These are the activations of a small neural network, seen along a few directions. Each row is one input.
In each table, some parts of the input vary, and every possible input appears once, in random order.
Descriptions start from the smaller parts, as in this example, which fits no table here: one of 5 places around a ring, together with either a single point or one of 9 places around a ring or (one of 2 separate values, together with one of 6 places along a line).
Shared parts are said once, and a part with two or three values counts as separate values.

A family of inputs:
x1: [ -1 -33   0  27 -17 -24  -8 -21 -30 -12  18 -28  18  -9  -2  27  10 -13
   0  11]
x2: [ 22 -22  40   9 -15 -15   0   5 -22  -5   0  -3  28 -29   8  16  -6 -23
 -11  39]
x3: [ -2 -39 -14  29  -5 -12  -6 -19  -3  -4  10 -15   7   1  11  16   0   3
   7   0]
x4: [ -4  35  -3 -30  17  20  14   1  15  14 -10   6 -33  33  -8 -13   7  -7
   6 -17]
x5: [ -6 -11 -34  -2   1  11  13 -10  -5   6  15   3  -6  12   3 -13 -23   9
  -5 -19]
x6: [ -4  25 -16 -46  31  18   0 -13   5  15  16  22 -18  13   3 -27 -25  17
 -18  -7]
x7: [ -3  20  -5 -31  21  12   3  -7   3  15  11  11 -21   6  16 -31 -22  15
   1  -4]
x8: [  5  18   3  -5  15  15   3  18  24  15 -12 -10 -15  16  -1   6  12  -7
  10 -12]
x9: [ -2 -43  -1  30 -16 -19  -3 -16 -18  -8  19 -20  12  -3  -3  23   9   4
   3   5]
x10: [  1 -33   4  26 -20 -13 -13 -24 -43  -8  18 -28  27  -9   0  27  17 -19
  -6  21]
x11: [-17  25   2  -5 -21 -12 -24  -4  -6 -30   0  40   9 -32 -12 -53  22  22
   4 -37]
x12: [ 10   5  11  12   2   5  -3  23  23  -3 -19 -15  -3   7   2  17  19 -17
   8  11]
x13: [-26  38   0   9 -20  -3 -18   5  14 -16 -25  26 -11 -15 -44 -42  44  -4
   1 -40]
x14: [-12  -6 -37 -16   9  18  10 -12  -8  -2  11  11 -22  12  -2 -17 -29   7
   3 -17]
x15: [ -6  37 -10 -45  27  24  10  -8  13  15 -11  19 -32  40 -17  -6   4  -4
 -12 -22]
x16: [  9  12   6  -5  13   4   2  21  18   7 -18 -12   1  16  -4   9  16  -7
  10   2]
x17: [ -6 -29 -23  16   4  -9   2 -12  -5   3  10  -4  12   8   8   8  -7   7
   5  -3]
x18: [  5   2  22  14  -7  -2   4  32  10  -8 -14 -16   0   2  -8  27  25 -15
   1  23]
x19: [ 10 -11  36   9 -15 -20  -3   6  -9  -9   0  -5  24 -23  12  18 -15 -16
  -4  31]
x20: [  8   5  17  12 -17 -15   3  28   2 -10 -17 -16   2  -9 -10  36  23 -25
  -1  35]
x21: [ 19  -4  18   9 -29 -10   1  27  -7  -5 -18 -14   6 -15 -14  41  29 -23
  -6  45]
x22: [-11   1 -45 -30  21  25   9 -16  -8  -3   7  22 -19  14 -15 -12 -35  13
 -15 -19]
x23: [  6 -14  35   8 -11 -10   2   6   5  -6   3  -5  21 -21  13  14 -10   3
   0  26]
x24: [  7  -2  10  -6  13  -5   0   4  11  10   1  -3  18  -9  20  -3 -15  13
   5  12]
x25: [  3  14   0 -20  12   6   4   2   4  21   5   1  -6   4  20 -25 -23  20
  -7  -7]
x26: [-10 -24 -27  12   5   5   3 -10   0   9  14  -1  -1   6   9   4 -15   6
   8 -16]
x27: [  4  29  -1 -18  10  16  17  12  17  17 -11  -4 -18  27  -4  -9   9  -3
  -3 -18]
x28: [  3   4   7  -7  16   6   0   2  14  18   5   0   3 -10  25  -8 -19  13
   7  -1]
x29: [  7  -9  21   7  -2  -6  -9   2  17   0  -3  -5  16 -14  25   7 -17   3
   6  17]
x30: [-10  10 -16  38 -20  -9 -14 -20 -28 -37  -5  42  -1 -20 -32 -36  14  26
   3 -41]
Changing only one part turns x5 into x25. The same change can be made to x22. Which row results? -> x6
Describe the family of inputs behind these rows. -> one of 3 separate values, together with either a single point or one of 9 places along a line
Which other rows does x8 become when the place on the line of 9 takes its other values? List them by row number. -> x4, x12, x15, x16, x18, x20, x21, x27
Which other rows does x9 become when the choice among 3 separate values takes its other values? List them by row number. -> x18, x23

A family of inputs:
x31: [  4 -38   8  24 -18 -12   3   0 -10  -4   8 -24  16  -9  11  34  -6 -18
   2  29]
x32: [  3 -10  15  23 -25 -14  -4  24   1 -10 -10 -18  14 -19  -7  20  25 -19
   3  20]
x33: [ 15  -7  14   5  -2  -3   5   8  -6  -1  -4  -2  13  -8  10   9 -12  -4
  -2  18]
x34: [ -3  23  -2 -18   4   6   0  16  15   0 -14   5 -11  10 -13  -1  19  -5
  -1  -3]
x35: [-31 -26 -44  26 -11 -12 -14 -50 -36 -25  29  28   5 -14 -13 -39 -15  29
   1 -50]
x36: [ -3  39   9 -29  20  17   0  10  29   9 -17  17 -20  12  -6 -17  -1  -1
  -3 -11]
x37: [  2  17  -7 -24  28  20   8   9  25  14  -7  14 -13  11  11 -14 -26  13
   1  -7]
x38: [  1  37 -10 -43  32  29  16  11  23  26  -1  16 -28  22  14 -34 -29  21
   2 -19]
x39: [  7 -22   4  10  -3  -2   7  -6 -10   1   2 -14  11   6   4  22  -7 -15
  -2  13]
x40: [ -1  10 -14 -29  30  21   5  -3  17  23   4   1 -11  17  13  -6 -22   6
  -3  -5]
x41: [  0  30  17 -27   7   7   0  10  11  -1 -12  12 -12   4 -10  -4   7  -6
  -7   6]
x42: [ -2  19 -20 -14  21  19   8   4  21  12 -12   6 -27  28 -10  -1   2   2
   1 -16]
x43: [ -3  28 -18 -49  37  30  14  -1  17  33   8   3 -28  29  17 -28 -25  14
  -4 -19]
x44: [ 10  15  30   0  -9  -4  -2  11  -2  -4 -14   1   7  -9  -9   6  12 -17
  -6  13]
x45: [-23   1 -20  15 -20  -8 -21 -34 -26 -29  12  48   2 -28 -21 -56   7  28
   0 -50]
x46: [  5   9   1 -22  15   8   7   9   8   4   0   9  -5   4   7  -1 -17   7
  -3  11]
x47: [ -5  32  -9 -19  17  16   1  16  33  10 -20  11 -18  17 -10 -14  11   0
   4 -20]
x48: [ 11 -21  37  40 -27 -28 -12  19  -1 -13 -11 -29  33 -22   1  36  37 -19
   9  31]
x49: [ -4  40 -23 -32  25  27  17   5  19  23  -6   8 -42  39  -5 -23   0   9
   0 -28]
x50: [  9  -6   2  15  -8  -1   6   5 -12  -1  -8 -10   0   7 -15  23  16 -14
  -3   9]
x51: [ -4  58   6 -48  25  26   9  11  28  20 -12  20 -34  23  -1 -38  -4   7
  -3 -23]
x52: [ -1  -7  -9 -18  13   7   9  -6   4   5   6  -4  -8  18   2  12 -13  -4
  -3   4]
x53: [ 13 -34  27  45 -24 -23  -6   8 -13 -13  -1 -36  24 -11   1  48  27 -18
   6  34]
x54: [ -6  22 -19 -39  32  28  18  -4  20  26   5   4 -31  37   9 -21 -24   9
   2 -27]
x55: [  0  11 -12 -13   7   9   7   4   2   2  -6   0 -19  21 -13  12  11  -3
  -3   2]
x56: [-26 -11 -46  28 -17  -4 -17 -41 -37 -34  18  30  -5 -12 -26 -40   5  24
   4 -53]
x57: [ -7  52 -12 -38  23  24  10  17  32  21 -14  13 -33  28  -5 -35   8   8
   3 -33]
x58: [ 20 -34  38  36 -18 -28  -6  11  -7  -9   2 -24  37 -28  23  36   2  -7
   8  44]
x59: [  7  -2  32  13 -24 -16  -4  16  -2  -8 -10 -10  11 -25  -2  18  14 -19
  -1  29]
x60: [ 15 -14  53  30 -25 -29 -12  12  -4 -12 -11 -21  30 -28   5  34  26 -19
   5  40]
x61: [ -4   3 -16 -20  26  19   9  -6  21  15   0   3 -16  25   5   0 -21   1
   2 -14]
x62: [  6 -23   6  28 -23 -10   2  13 -12 -10  -1 -24   6  -8  -8  32  16 -18
   0  24]
x63: [ 12 -50  29  41 -19 -27  -4  -4 -12  -7   9 -36  35 -13  18  51   7 -19
   8  38]
x64: [-28   1 -36  22 -21  -9 -23 -31 -23 -36   7  37   3 -21 -25 -52  12  24
   7 -55]
x65: [  9 -31   9  14 -16 -15  -3   2 -13   3  12 -26  19 -17  19  28  -6 -12
  -2  36]
x66: [-25 -25 -42  17 -11 -12 -17 -49 -38 -18  32  29  11 -21 -10 -46 -16  35
  -6 -40]
x67: [-22 -14 -32  18 -17 -11 -14 -39 -28 -25  24  40  11 -26 -10 -48 -18  43
  -7 -46]
x68: [ 11 -15   6   0   0  -4   0  -3 -14   8   7 -16  14  -1  12  16  -8 -10
  -7  20]
x69: [ 12 -23  16  19 -17 -14   1  14  -5  -6   1 -13  17 -23  17  21 -10  -6
   2  34]
x70: [  3   1  -7 -26  17   8   4  -4   0  12  10  -6  -4  10   9   6 -14   1
  -8  12]
x71: [  6   8  12   9 -11  -3   0  17   1  -3 -16  -6   9  -4 -13  10  24 -16
   0   5]
x72: [ 17 -43  30  31 -17 -29 -10  -2 -15   1  13 -37  38 -21  25  44   6 -14
   4  46]
Describe the family of inputs behind these rows. -> one of 6 places around a ring, together with either a single point or one of 6 places along a line
Changing only the place on the ring of 6 turns x57 into x49. The same change can be made to x34. Which row results? -> x55
List by row number the other rows that have the place on the ring of 6 in common with x60. -> x36, x41, x44, x45, x51, x59

A family of inputs:
x73: [  4 -21 -23 -17  17  13  19 -10 -15  15  22 -14  -6  22  18  13 -29   2
   2   9]
x74: [  2   0 -17 -30  15  13  14 -13  -9  24  23   1 -17  10  22 -16 -45  15
 -16   4]
x75: [-10 -22 -20  36 -18 -13  -8 -13 -21 -26   5  10   5 -13 -17   2   6   9
   2  -9]
x76: [-13  21 -16 -20  10   8  -9 -14   5   3   6  28 -10  -4  -1 -42  -4  17
   1 -29]
x77: [  6  17   1 -23  11  23  14  21  25   9 -16  -6 -23  28  -3  19   5 -23
  -3   6]
x78: [ -5 -19 -14  23 -14  -8  -3  -2  -8  -5   4  -7   2  -6  -3   4  16  -2
   6  -2]
x79: [  4  35   7 -37  18  21  14  28  35  12 -20  15 -26  10   0 -15 -12   3
   1   0]
x80: [ 13   3  44  -7  -8 -13   3  22   9   2 -11 -15   9 -10   1  37  15 -24
  -4  45]
x81: [ 22  -7  39  14 -12 -12  -1  13  -6   2  -7 -13  22 -15   7  19  10 -13
  -3  28]
x82: [ -3  32   2 -20  15  12   1  -4  17  10  -1  21 -17   7   7 -29 -12  17
   2 -22]
x83: [-12  -1 -21   1   1   6  -1 -15  -3   6   3   6 -11   8 -13 -11   6  -4
   2 -25]
x84: [ -3 -13  -1  17  -6  -5  -5   1  -3  -5   7 -16   1  -2  -2   8  13   1
   3   3]
x85: [  8   6  16 -12   1   0   5  21  16   9 -13 -19  -6  15  -4  37  20 -20
  -2  33]
x86: [  9   7   5  -2   4  -1   0  18   8  10 -11 -23   1   9  -1  27  16 -17
  -2  22]
x87: [-13   3 -10  -5   9   7   1  -8   2   4   3  -1 -12  16  -9  -9   1   0
   2 -21]
x88: [-13  15 -25 -14   7   3 -13 -27 -21 -19   9  39  -9  -3 -17 -42  -5  22
  -5 -32]
x89: [-17  18 -20 -21   4   2 -10 -20  -6  -8   6  29  -4  -3  -6 -45  -4  23
  -7 -35]
x90: [-14  26  -5 -22  15  11  -6  -6  12   2   7  22 -11   0   2 -38 -10  23
   0 -26]
x91: [ -4 -25   8  41 -31 -25 -14 -11 -28 -33   5  14  25 -36  -9   1  -1   3
   0   4]
x92: [ 14   4  33   2  -7 -12  -1  19   0   2  -9 -20  19 -15   6  26  13 -22
  -4  36]
x93: [  0 -21  13  28 -27 -20 -11   0 -16 -12   2  -4  22 -29   6   2   8  -9
   4  12]
x94: [ 11 -39  21  10   3 -12  -7 -10   2   2  11 -14  34 -18  31  22 -32  -2
  -1  37]
x95: [ -2 -23   9  31 -35 -26 -11  -3 -20 -24   7   0  30 -33  -1   0   5   1
   2   5]
x96: [-16  -4 -26   3  -7   3  -2 -19  -9  -5   5   9  -2   7 -18 -10   5   7
  -5 -32]
x97: [ -7 -21 -18  25 -22 -15  -4  -6 -12 -16   8  -4   9 -10 -10   2  13   8
   4  -8]
x98: [  6  19 -10 -16  16  19   8  19  16  12 -14  -9 -16  22  -5   8   3 -16
   1  -1]
x99: [  2  33   5 -25  19  15  10  12  19  14  -8  23 -10  10   5 -28 -11  18
  -2 -18]
x100: [  3  38  -3 -30  21  21   5  23  27  15 -17  13 -17   4   4 -23 -11  11
   3  -7]
x101: [  6  -6   4  14  -3  -5   0   2   2   0  -4 -15  -2   9   5  19  14  -2
   9   7]
x102: [ 15  -4  11   9   0  -1   4  11   3   9  -8 -15   5   9  -1  20  16  -6
  -1  14]
x103: [  6 -36  -5   5  17  -5   2  -8   5  11  15 -16  15   2  26  29 -26   5
   3  15]
x104: [ 14 -11  31  18 -16 -15  -5   4  -9  -7  -4 -13  16 -16  12  18   8 -10
   7  20]
x105: [-13  -8 -31  12  -5   8  -3 -28 -23 -16   5  18 -10   2 -28  -9   3   8
  -7 -28]
x106: [ -4  11  -6  -3  11   5   7  -8  10   6  -5  -5 -17  24  -4  -1   0  -6
   5 -13]
x107: [  5 -16  26  21 -19 -14  -9   3 -14 -13   6 -13  21 -26   6   7   7  -6
   1  17]
x108: [  1  12  -3  -8  15  10  16   7  11  10 -10  -3 -11  26  -5   0   1  -7
  -1  -9]
Changing only one part turns x96 into x95. The same change can be made to x83. Which row results? -> x93
Describe the family of inputs behind these rows. -> one of 4 places along a line, together with either a single point or one of 8 places along a line
Which other rows does x100 become when the place on the line of 8 takes its other values? List them by row number. -> x76, x79, x82, x88, x89, x90, x99
Which other rows does x107 become when the place on the line of 4 takes its other values? List them by row number. -> x84, x87, x90
List by row number the other rows that have the place on the line of 4 in common with x85. -> x75, x78, x84, x86, x97, x101, x102, x103

A family of inputs:
x109: [ 13  -6  26  13 -17  -8   6  20  -1  -2 -11 -16  10  -9   1  24   9 -21
   0  26]
x110: [-21  41 -20  -2 -13   6 -11   8   7 -20 -22  28 -24   2 -46 -32  44   1
   1 -41]
x111: [-15 -40 -21  25 -10 -17 -17 -42 -29 -24  23  15  23 -20  -4  -6 -15  16
  -3 -14]
x112: [  7  28 -20 -60  40  39  27  20  28  24 -11  12 -37  36   2   7 -38  -4
 -13  13]
x113: [  5 -10  -1  23 -23  -9   3   8 -19 -10   4  -2   4 -19   0  -2   1   4
   1   7]
x114: [ -3  46  19 -46  18   9  -6   0  15  14   3  32  -5 -13  18 -57 -21  25
  -6 -16]
x115: [ 14 -19  38  13  -4 -17  -5  13  12   5  -5 -36  20  -2  15  49  18 -24
   6  43]
x116: [-12 -20 -13  17 -17 -12 -11 -37 -41 -30  16  25  10 -18 -18 -14  -8   8
  -9 -16]
x117: [ 23   3  45   4  -6 -10   1  18  -3   3 -16 -25  14   2  -3  44  27 -32
  -6  43]
x118: [-10  27 -20 -12  36  24   7  -3  39  15 -12  19 -27  35   1 -30  -8  22
  15 -51]
x119: [  9 -25  17  24  -9 -12  -3  14   9   1  -3 -26  20 -13  18  29   2 -13
  10  27]
x120: [-10   8 -38 -30  22  21  12 -22 -10  29  23 -13 -28  40   3 -16  -6   5
  -5 -27]
x121: [  1 -31 -11  30 -16 -14  -4   3  -8  -7  11 -11  19 -21  15   4  -6  13
   9   6]
Describe the family of inputs behind these rows. -> either one of 5 separate values or (one of 2 separate values, together with one of 4 places along a line)
Start at x115 and move only the place on the line of 4, one step at a time. The first step leads to x119. Which rows follow, in order? -> x121, x111
Which other rows does x121 become when the choice among 2 separate values takes its other values? List them by row number. -> x113
